Each row below holds a small network's activations on one input, seen along a few directions.
Each table varies a few parts of the input and shows all the possible inputs, shuffled.
A made-up example of a description, with smaller parts first: line(4) and (point or (values(2) and ring(5)) or ring(11)).
Shared parts are said once, and a part with two or three values counts as separate values.

Other details of the inputs shift rows strongly along three fixed directions, in all tables alike. That doesn't count.

Rows:
row 1: [23  8 19 -4 10 16 12  8 -9 -9  5 -1]
row 2: [-11 -33 -22 -18  11  -1   2 -20 -19   5  -3  -7]
row 3: [ -1 -39 -10  -9  -1  -4   3 -19 -18  -1   3 -26]
row 4: [ 14  -2  17   3 -12  24  16  -1 -25   1  10   7]
row 5: [ 15  20   7   9  18  -5   1  16  31 -11  11  -6]
row 6: [ -2 -26   1  -3 -22 -52 -20 -26   7 -23 -16 -15]
row 7: [-35  -3 -15 -22  10  14  13  -6  29  30  11  31]
row 8: [ 12  10  11  16 -17  17   6   9  -2  -1   8   7]
row 9: [ 16   9  10   4  -1  12   5  13 -10  -2  15  10]
row 10: [ 10 -16  19  -4 -28  -8 -17 -17 -27 -24 -17  25]
row 11: [-12  14   6  -4   1   7   7  14  32   7  19   8]
row 12: [-18  24 -15  -9   3  -2  -4   9  33  23 -14  13]
row 13: [  6 -15 -11  26  -8 -39   0 -11  13  -9  13 -47]
row 14: [ 22  -1  11   4 -13  17   3  10 -28  -6   8   1]
row 15: [ 14   2   6  19 -18  17   5   2 -23  -1   8  13]
row 16: [ 14  24  21   7  20   0   0  15   7 -11  12  -6]
row 17: [  8  -4  -9  14 -36   7   4  -4 -29  10  -7   3]
row 18: [-25 -12 -26   2  -6 -19  -8 -12   2   9 -22 -19]
row 19: [-20   2 -16 -23  11   7  -2   9  24  11   1  12]
row 20: [-28 -22 -13 -19   0  19   2 -18 -32  15 -20  12]
row 21: [ 14  26   1   6   3 -10   3  18  33  -1   0  -8]
row 22: [-13  -5 -11   4  -8  20  -4  -6 -36   9 -19  22]
row 23: [ -9 -10  -4 -20  -1  29   3 -10 -37  16 -16  21]
row 24: [-16   8 -14  -7   7   6   0   9  38  19   7  23]
row 25: [ 17   1   3   7 -18  22   1   8 -20   2  -2  13]
row 26: [ 15   7  38  -8 -13 -11 -11  -1  -6 -29   0  23]
row 27: [ -8 -24 -34   1 -18 -14  -4 -14 -12  15  -8  -6]
row 28: [ -4  21 -17  -4   7  -9   1  11  35  13  -2  11]
row 29: [  7  17  13  -3   4  17  -2  13 -12  -1  -1   8]
row 30: [  9 -20  -4   6  20 -31  -6  -4   6 -25  16 -50]
row 31: [-34   4 -14 -30  26  13   3  -5  22  28  -4  29]
row 32: [ 12 -21  -6  13  10 -27  -9  -4  13 -25   4 -55]
row 33: [ 13   8  -9   4 -29  16   4   7 -20  16 -10  20]
row 34: [ 15 -17   3  -2  -3  15  10  -9 -36   2   6   5]
row 35: [-6 22 18  3 19 -1  1 16 23 -8  6 -9]
row 36: [ -5 -17  -8   8  11 -22 -13  -8  12 -12  -4 -44]
row 37: [-14  27  -5   8   9 -12   1   9  30  10  -7   5]
row 38: [-22   3  20 -35   7 -12  -5 -10  42  -2  -3  40]
row 39: [-21 -23 -26  -2   8 -12 -14 -16  -2   5 -10 -15]
row 40: [ 13  25  25  21  10   1   0  16  14 -17   1 -14]
row 41: [ 11  25  26  15  20  -3   3  16   6 -18  12 -11]
row 42: [ 23  19   4  17 -10   3  -1   5 -29   0 -11   3]
row 43: [ 22  16  34  15  19   6  12   5 -17 -18   7 -11]
row 44: [-25 -31 -24  -5  -3 -12  -2 -15  -1   6  12 -14]
Description of these inputs: line(4) and (point or (values(2) and line(5))).
Q: Changing only the line(4) part turns row 18 into row 35. The same change can be made to row 21. Which row results?
A: row 19
Q: Which other rows does row 41 become when the values(2) part takes its other values? List them by row number.
A: row 35
Q: Which other rows does row 7 become when the line(5) part takes its other values? List them by row number.
A: row 2, row 31, row 34, row 43

Rows:
row 45: [-30   1  -6 -19   1  -6  -6  -5  32  11  -5  21]
row 46: [ 21  27   7   9  -3  23   9  20 -13   5   1  13]
row 47: [-7 -7 -5  1 -5  2  5 -4  4  7 10  3]
row 48: [28 30 21  8  1 20 14 22  9  2 16 16]
row 49: [-35  -6 -20 -12   6   8   4  -2  19  23   4  12]
row 50: [ 7 18  9 10  3  8 -1  9 -7 -2 -7  5]
row 51: [  8 -23  -7   9 -12 -23 -10 -12 -13 -14  -6 -24]
row 52: [ -4 -15   3  14   3 -15  -5 -12 -11 -14  -3 -34]
row 53: [-22   5 -17 -22  15  -3  -4   1  27  15  -9  15]
row 54: [ -9 -16 -13  -8   7  10   0  -8 -18   7  -5  -4]
row 55: [ 5  2  3 -7  7 -3  4  6 25 -1 11  0]
row 56: [  7 -18   6   7  -1 -19   0  -8   4 -18  13 -25]
row 57: [20 46 23 19  4 14  9 29 14  1  6 13]
row 58: [-10 -10  -9  -5  -3  -5  -8 -10 -16   2 -17   4]
row 59: [  7   3  23   8  22 -23   2   1  25 -23  17 -31]
row 60: [ 13  -5  -3  -8 -13   8  -5  -3 -30  -3 -11  13]
row 61: [  0  -8  -1 -14   4  -1  -2  -3   5   0   2   4]
row 62: [-9 18  7 10  8 -4  5 10 29  3  9 -8]
row 63: [ 15  14  19   7 -21  15   4   6 -16  -4  -2  25]
row 64: [ 17  -7 -12   4 -22  16   2  -3 -41   7  -8  11]
row 65: [  3  -1  14  13  21 -14   2   0  15 -18  15 -35]
row 66: [-13  -1   5  -4   2  -5  -2  -7   3  -1  -7   4]
row 67: [-12 -14 -12   3 -17  -1  -1 -12 -11   8  -4   2]
row 68: [ 11  -5  -7  10 -26  12  -1  -5 -41   6 -11  13]
row 69: [ 10  12  24  -1   1   5   3   7   6 -10  10  13]
row 70: [-23  13 -18 -16  21   2  -2   7  35  17  -5   8]
row 71: [ 15  -6  -8  -3 -17   9  -1  -1 -27   0  -9  12]
row 72: [-29 -19 -24 -28   8   6  -2 -12   1  20 -10  17]
row 73: [  9  -9   5   7   0 -27 -11  -6   3 -19  -3 -25]
row 74: [  7 -20  -8  10   7  -8   3  -5 -11  -6   9 -39]
Q: Describe the family of inputs behind these rows.
A: ring(5) and ring(6)
Q: Changing only the ring(5) part turns row 67 into row 64. The same change can be made to row 52. Which row results?
A: row 70
Q: Which other rows does row 54 become when the ring(6) part takes its other values? List them by row number.
A: row 48, row 55, row 61, row 72, row 74
